Each row below holds a small network's activations on one input, seen along a few directions.
In each table, some parts of the input vary, and every possible input appears once, in random order.
A made-up example of a description, with smaller parts first: line(6) and (point or (values(2) and ring(5)) or line(11)).
Shared parts are said once, and a part with two or three values counts as separate values.

Other details of the inputs shift rows strongly along three fixed directions, in all tables alike. That doesn't count.
These rows show it; all are for the same input, with only those details redrawn:
[ 18.7   2.6 -13.7  -7.8  -2.0  10.2  -4.9  -4.6 -35.9  12.0  15.2  -8.2]
[ 15.6   6.4  48.3 -15.8  -6.2  12.4   0.5  -6.1  -4.8 -12.8  28.8  18.3]
[-29.7  13.5  31.6 -16.8 -13.1  26.4  -4.4  48.4  70.6 -34.4 -36.9  38.1]
[-34.2   2.7 -20.6  -0.8  10.4   2.7 -33.6  62.3  18.5   5.7 -74.8   3.8]
[  9.3  -3.0 -20.2  -3.5   5.1  -0.4 -19.9   7.7 -41.7  20.7  -6.0 -13.6]
[  1.6  -7.0 -28.2   1.3  11.5  -5.7 -29.1  18.2 -48.1  29.8 -24.1 -19.3]
[ 13.8   5.9  45.8 -16.0  -7.2  13.9  -0.2  -5.7  -4.5 -10.1  28.6  18.1]
[-39.5   6.0  47.2  -9.9   4.6  10.4 -24.8  62.6  50.3 -18.7 -60.6  33.0]

A family of inputs:
row 1: [ -1.7   0.9  44.0   2.7  -6.2 -20.3  23.5 -26.1  -4.7 -24.4  22.3  22.3]
row 2: [-16.3   0.5  47.3  -9.2  11.2 -16.1 -20.1  19.0 -12.2   9.0   2.6 -11.1]
row 3: [ 19.9  22.0 -68.9 -15.7 -27.0  42.1  25.4  -4.9  27.1 -21.6  16.8   1.1]
row 4: [ 23.3 -21.7 -13.9  10.7   9.6  -4.1   1.6 -12.6  -4.0  27.0  24.0 -14.8]
row 5: [ -7.5 -18.1 -30.1  15.8  19.1 -20.1  -3.1   2.9 -30.5  16.3  11.7  -1.7]
row 6: [-13.2   9.4  42.5  13.9   2.6  -6.8  13.0 -29.3   1.5 -12.7  33.1  27.0]
row 7: [ 11.9  -5.2 -11.3  21.0   1.5  -1.9   0.0 -31.8  -7.9  29.3  11.2 -18.8]
row 8: [-20.4  -9.7 -42.5  17.4  -3.6  13.7  -9.4  42.9  70.1  -4.4 -69.7   7.1]
row 9: [ -3.4  20.1  48.4 -12.3  -7.4   9.8  -0.5 -18.5   1.2  -0.6  31.3  11.2]
row 10: [  9.3   4.6  44.6 -21.4   4.7   9.7   4.1   1.9   5.9  -4.7  41.5  14.8]
row 11: [ 10.1  14.7  51.2 -22.2 -11.2  -1.5  11.3 -16.1  -4.2 -13.2  19.3   7.0]
row 12: [ 23.2   5.8  -9.8 -11.7  -5.2   3.2  -3.9 -14.5 -38.4   8.1   5.6  -6.1]
row 13: [ -5.9 -16.2 -31.3  22.2  15.5 -31.6 -17.9  -1.1 -54.0  16.3 -31.9  -2.6]
row 14: [ -4.0  -5.3 -17.2  16.3   8.9 -21.2  11.3 -15.7 -25.0  -0.9  29.1 -13.1]
row 15: [ -5.5 -23.9 -18.6  15.1  18.5 -29.5 -13.8  -7.7 -19.7  32.1 -27.0 -46.4]
row 16: [  1.3  26.5 -63.4 -25.3 -25.0  29.3  38.7 -15.1  36.7 -26.9  17.8 -23.1]
row 17: [ 18.1   6.4 -64.6   7.7 -19.2  22.3  36.4 -17.3  58.0 -13.3  21.5 -22.5]
row 18: [ 20.5  -8.5  52.8   1.9  -8.0  -9.5  16.3 -30.2  14.9  -4.4  13.8   3.9]
row 19: [  0.7 -26.0  53.8  14.3  11.1 -21.8 -26.3   8.1  -4.1  16.6 -39.7   8.0]
row 20: [ -8.0  14.6 -69.7   0.9 -14.5   9.8  48.6 -24.9  34.5 -38.0  18.9  -8.6]
row 21: [ -8.0 -17.8 -33.5  27.2  21.6 -25.3 -18.8   8.0 -49.8  18.2 -22.3  -3.7]
What is each input in this table made of?
> values(3) and (point or ring(6))
The inputs of row 18 and row 1 match in every part but the values(3) part. If row 17 is changed in the same way as row 18 into row 1, which row does it become?
> row 14
Which other rows does row 21 become when the values(3) part takes its other values? List them by row number.
> row 3, row 8
Which other rows does row 16 become when the values(3) part takes its other values? List them by row number.
> row 15, row 20
